Small tables with named rows and columns. After each table, cells are looked up by row and column.

Vubogo.csv
,Lizuver,Dotogi,Dasup,Rokile
Fiz,41.1,46.5,27.7,51.1
Tov,24.1,50.9,18.7,36.0
Dob,49.2,49.9,0.6,-10.0
Somo,27.3,11.9,-9.7,80.0
Pup,80.3,10.0,3.0,82.5
Rarem,10.2,17.3,-6.7,-35.7
Zomarav,-7.6,-56.7,44.5,23.9
Fud,2.1,-35.8,3.0,-66.7

What is the Dotogi of Rarem in Vubogo?
17.3
What is the Rokile of Rarem in Vubogo?
-35.7
What is the Dasup of Fud in Vubogo?
3.0
What is the Rokile of Fiz in Vubogo?
51.1
What is the Rokile of Zomarav in Vubogo?
23.9
What is the Dasup of Zomarav in Vubogo?
44.5
What is the Dasup of Rarem in Vubogo?
-6.7
What is the Lizuver of Tov in Vubogo?
24.1
What is the Lizuver of Zomarav in Vubogo?
-7.6
What is the Dotogi of Pup in Vubogo?
10.0
What is the Dotogi of Dob in Vubogo?
49.9
What is the Rokile of Pup in Vubogo?
82.5
What is the Lizuver of Fud in Vubogo?
2.1
What is the Dasup of Dob in Vubogo?
0.6
What is the Lizuver of Pup in Vubogo?
80.3
What is the Lizuver of Rarem in Vubogo?
10.2
What is the Dasup of Fiz in Vubogo?
27.7
What is the Dasup of Pup in Vubogo?
3.0
What is the Dotogi of Fiz in Vubogo?
46.5
What is the Dotogi of Fud in Vubogo?
-35.8

Feperu:
,Lak,Vun
Soke,147,82
Dokepa,157,77
Bop,194,63
Rafuf,118,116
Gaf,125,107
Pesagu,170,114
Dugeli,50,238

What is the Lak of Gaf in Feperu?
125
What is the Vun of Gaf in Feperu?
107
What is the Vun of Rafuf in Feperu?
116
What is the Vun of Bop in Feperu?
63
What is the Lak of Soke in Feperu?
147
What is the Vun of Dugeli in Feperu?
238
What is the Lak of Dokepa in Feperu?
157
What is the Lak of Rafuf in Feperu?
118
What is the Vun of Dokepa in Feperu?
77
What is the Lak of Dugeli in Feperu?
50
What is the Vun of Pesagu in Feperu?
114
What is the Vun of Soke in Feperu?
82
What is the Lak of Bop in Feperu?
194
Which row has the largest Lak? Bop

Lemela
        Popusav  Sudozor     Fem   Devib     Vep  Rizuto     Rov   Gusag   Zaniv
Furod    -0.059    0.085  -0.098  -0.079  -0.594   0.360   0.493   0.005  -0.010
Vege     -0.167   -0.834  -0.273  -0.222  -0.216   0.009   0.600  -0.066  -0.213
Dun      -0.515   -0.546   0.183  -0.446  -0.227  -0.524  -0.681   0.105  -0.067
Sebaro   -0.488    0.262   0.226  -0.312  -0.518  -0.229  -0.741   0.111   0.068
Feb      -0.149   -0.036  -0.030  -0.143  -0.631   0.343   0.499   0.091   0.023
Mubo      0.234    0.019  -0.619   0.072   0.180  -0.296  -0.307  -0.488  -0.385
Gopu      0.249   -0.023  -0.539   0.091  -0.107   0.213   0.487  -0.420  -0.301
Pas      -0.210   -0.804  -0.201  -0.239  -0.281   0.038   0.598  -0.008  -0.165
Reb      -0.116   -0.489  -0.199  -0.151  -0.411   0.232   0.638  -0.008  -0.121
Dek       0.233    0.120  -0.460   0.089  -0.226   0.292   0.477  -0.355  -0.229
Kemi     -0.507   -0.846  -0.061  -0.444  -0.053  -0.521  -0.198   0.008  -0.203
Fot      -0.496   -0.505   0.188  -0.380  -0.631   0.046   0.246   0.191   0.066
Gub       0.231   -0.331  -0.617   0.047   0.069   0.044   0.457  -0.476  -0.380
Gom      -0.201    0.411   0.008  -0.125  -0.295  -0.218  -0.746  -0.188  -0.063

Kemi, Rizuto => -0.521
Reb, Vep => -0.411
Pas, Gusag => -0.008
Sebaro, Fem => 0.226
Vege, Zaniv => -0.213
Gub, Gusag => -0.476
Vege, Rov => 0.600
Fot, Sudozor => -0.505
Kemi, Popusav => -0.507
Fot, Devib => -0.380
Vege, Sudozor => -0.834
Furod, Zaniv => -0.010
Gom, Gusag => -0.188
Reb, Sudozor => -0.489
Gopu, Gusag => -0.420
Sebaro, Devib => -0.312
Mubo, Sudozor => 0.019
Row with the largest Zaniv: Sebaro

Table Pavuri
         Rilu  Gel  Sud  Goge  Lipeg
Ruzuk     104  176  175   158    160
Tarisos   109  164  147   139    165
Gan       173  103  121   130    110
Fir       185   73   91   116     99
Zaku      208   33   77   109     69
Neso       66  236  204   177    223
Suf       135  125  125   137    116
Suro       87  226  226   189    183
Beveg     128  119  121   138     85

Tarisos, Goge: 139
Ruzuk, Goge: 158
Suf, Lipeg: 116
Gan, Sud: 121
Zaku, Lipeg: 69
Gan, Gel: 103
Gan, Goge: 130
Fir, Lipeg: 99
Suf, Sud: 125
Beveg, Sud: 121
Tarisos, Gel: 164
Zaku, Goge: 109
Neso, Lipeg: 223
Tarisos, Sud: 147

Table Lemag
,Befilob,Libuvu,Sel
Sovi,167,153,114
Votove,202,140,67
Goli,237,124,13
Dilig,221,134,40
Reb,175,148,102

Befilob of Sovi is 167
Libuvu of Votove is 140
Libuvu of Dilig is 134
Befilob of Goli is 237
Sel of Votove is 67
Sel of Dilig is 40
Sel of Goli is 13
Libuvu of Reb is 148
Sel of Reb is 102
Befilob of Dilig is 221
Libuvu of Sovi is 153
Befilob of Votove is 202
Libuvu of Goli is 124
Befilob of Reb is 175
Sel of Sovi is 114

Table Kop
columns: Zelova, Vasuvov, Mak, Zuremu, Let, Vulenop, Sefopi, Pila
Lepovi: [37230, 54542, 81163, 35952, 32200, 28462, 77418, 22077]
Zav: [11097, 43898, 50345, 10399, 61386, 33366, 10772, 5639]
Zimokeb: [54720, 47589, 50000, 19091, 23744, 21526, 49092, 43029]

What is the Vasuvov of Lepovi in Kop? 54542
What is the Vasuvov of Zav in Kop? 43898
What is the Sefopi of Zav in Kop? 10772
What is the Zuremu of Zimokeb in Kop? 19091
What is the Sefopi of Zimokeb in Kop? 49092
What is the Let of Zimokeb in Kop? 23744
What is the Vulenop of Zimokeb in Kop? 21526
What is the Vulenop of Lepovi in Kop? 28462
What is the Pila of Zimokeb in Kop? 43029
What is the Vulenop of Zav in Kop? 33366
What is the Zuremu of Lepovi in Kop? 35952
What is the Zuremu of Zav in Kop? 10399
What is the Mak of Zav in Kop? 50345
What is the Mak of Zimokeb in Kop? 50000
What is the Let of Zav in Kop? 61386
What is the Zelova of Zav in Kop? 11097
What is the Zelova of Zimokeb in Kop? 54720
What is the Mak of Lepovi in Kop? 81163

Fafu
        Sab  Mapeluz  Zag  Zonav  Begibun  Poguf  Lesok
Bol      82       59   29    173      108    118    146
Bep      48       70   77    168      132    103    156
Rutifu  195      153  179     67       47    126     61

What is the Begibun of Rutifu in Fafu? 47
What is the Sab of Rutifu in Fafu? 195
What is the Poguf of Bol in Fafu? 118
What is the Mapeluz of Bep in Fafu? 70
What is the Begibun of Bol in Fafu? 108
What is the Lesok of Bol in Fafu? 146
What is the Mapeluz of Rutifu in Fafu? 153
What is the Sab of Bep in Fafu? 48
What is the Sab of Bol in Fafu? 82
What is the Zonav of Rutifu in Fafu? 67
What is the Zag of Bep in Fafu? 77
What is the Mapeluz of Bol in Fafu? 59
What is the Poguf of Rutifu in Fafu? 126
What is the Lesok of Rutifu in Fafu? 61
What is the Zonav of Bol in Fafu? 173
What is the Zag of Bol in Fafu? 29
What is the Lesok of Bep in Fafu? 156
What is the Zag of Rutifu in Fafu? 179
Which row has the largest Zag? Rutifu

Table Tesupo
columns: Piboma, Vuv, Kap
Ded: [71, 106, 55]
Fozisob: [95, 163, 160]
Zitini: [116, 127, 191]
Gizu: [215, 173, 90]
Rofo: [135, 137, 190]
Lev: [162, 68, 82]
Vuban: [102, 30, 76]
Batu: [164, 209, 89]
Pomon: [202, 144, 123]
Pev: [130, 72, 169]

What is the Kap of Zitini in Tesupo? 191
What is the Piboma of Vuban in Tesupo? 102
What is the Vuv of Gizu in Tesupo? 173
What is the Vuv of Zitini in Tesupo? 127
What is the Piboma of Rofo in Tesupo? 135
What is the Piboma of Pev in Tesupo? 130
What is the Piboma of Lev in Tesupo? 162
What is the Kap of Pomon in Tesupo? 123
What is the Kap of Ded in Tesupo? 55
What is the Kap of Vuban in Tesupo? 76
What is the Kap of Lev in Tesupo? 82

Table Zofir
	Rog	Lat	Nivab	Damo	Kuzeg	Lekagud	Barud
Kimizov	4.46	5.09	5.35	8.56	9.63	6.83	5.92
Fovidu	7.97	7.58	4.97	5.85	5.05	6.03	5.44
Tuf	6.23	4.57	7.81	4.77	7.54	1.40	7.20
Leta	4.07	4.71	7.93	8.66	7.74	8.21	5.22
Vig	7.41	7.11	4.96	5.97	3.88	6.77	5.29
Kopif	6.00	4.83	7.28	3.39	8.08	3.71	8.15
Zurake	3.49	2.90	9.50	7.89	6.37	8.84	3.60
Sudi	6.40	7.54	4.36	6.12	3.82	7.27	5.47
Mol	5.58	5.70	7.59	3.77	7.91	5.27	8.39
Das	3.59	3.56	8.94	7.61	6.13	8.56	2.58
Fuz	7.63	7.30	4.71	6.04	4.47	6.85	5.40

Damo of Leta is 8.66
Rog of Fuz is 7.63
Barud of Fuz is 5.40
Kuzeg of Kopif is 8.08
Rog of Fovidu is 7.97
Kuzeg of Leta is 7.74
Lat of Vig is 7.11
Nivab of Kopif is 7.28
Rog of Zurake is 3.49
Damo of Kopif is 3.39
Row with the largest Nivab: Zurake

